A small network was trained on made-up records. Each row is its average activation on records with the value named, seen along a few directions.
Values that are neighbours, or in one group, have similar rows; names and order tell nothing.
(in the rows, 500 means zero)
Random noise pushes rows far along 4 fixed directions. That doesn't count. These rows show it; they differ only by the noise:
[554 614 352 488 535 615 503 485 573 314 611 539 533 613 372 598 393]
[680 699 282 598 529 447 525 542 724 637 368 670 513 454 250 517 810]
[540 572 475 477 484 672 545 459 483 275 657 570 421 648 522 463 292]
[667 570 592 556 417 618 610 427 511 464 574 676 296 538 659 261 387]
[596 668 269 458 487 806 626 454 512 207 680 634 333 834 396 480 333]
[716 582 537 571 448 586 583 405 584 480 584 630 387 488 609 364 363]


Field Bibo:
e8: [482 370 543 441 443 545 624 469 497 477 534 348 426 556 608 538 371]
e1: [319 445 310 342 504 590 614 562 434 398 594 400 385 846 392 632 479]
e4: [291 487 440 358 531 490 373 431 427 374 474 349 716 557 419 593 522]
e6: [584 329 772 470 411 560 642 409 421 450 720 397 311 578 841 440  30]
e2: [371 556 428 505 601 305 301 649 560 567 375 506 730 363 274 641 708]
e5: [669 547 466 619 506 563 491 368 549 573 482 454 566 377 577 467 355]
e7: [399 525 465 447 598 524 394 573 361 467 529 497 562 581 416 573 467]
e9: [282 373 452 375 500 609 422 539 242 263 528 368 557 563 528 614 484]
e10: [242 356 324 357 536 442 452 516 513 425 489 240 633 592 305 735 570]
e3: [707 504 524 597 521 692 603 399 458 445 675 567 392 590 657 511 256]
Bibo is arranged as a ring.
Fewest steps between e8 and e2? -> 5
Going along Bibo from e3 by way of its neighbour e6, in what order are e1, e5, e9, e10 met? -> e1, e10, e9, e5

Field Kez:
g14: [560 512 443 373 379 675 562 308 413 292 549 549 369 649 617 306 397]
g2: [757 561 230 536 452 640 728 308 682 632 454 485 421 639 441 529 617]
g5: [440 476 389 455 420 669 733 554 298 478 446 528 141 867 466 391 652]
g13: [706 522 674 669 529 205 436 440 822 788 491 442 720 138 587 566 345]
g10: [481 410 496 458 393 769 668 403 367 360 552 422 264 599 670 397 323]
g12: [750 496 366 486 472 707 753 381 578 474 662 553 219 776 610 473 315]
g9: [757 708 366 674 546 299 468 489 857 746 425 586 628 312 295 631 673]
g3: [616 537 375 517 497 311 606 636 670 751 370 597 463 445 322 575 838]
g8: [549 507 512 619 629 319 267 544 549 670 396 553 773 178 369 644 685]
g6: [503 562 446 439 463 735 701 506 477 335 698 618 184 872 522 305 232]
g11: [278 628 179 366 627 683 367 591 350 147 580 497 648 702 260 712 467]
g16: [549 406 691 457 485 544 320 278 434 401 625 356 689 308 777 483 167]
g4: [456 490 410 437 462 662 594 571 490 318 666 502 350 788 488 541 246]
g1: [498 459 422 468 401 629 555 402 410 404 543 459 402 551 584 374 536]
g15: [428 542 646 557 591 400 324 609 408 542 409 587 637 378 422 509 641]
g7: [556 622 558 601 543 413 493 598 564 600 380 631 531 407 433 433 659]
Kez is arranged as a ring.
Going along Kez from g14 by way of its neighbour g1, in what order are g10, g8, g16, g4, g7 met? -> g10, g4, g7, g8, g16
Fewest steps between g3 and g15? -> 6
List every value one step from g5, in the order listed. -> g2, g12
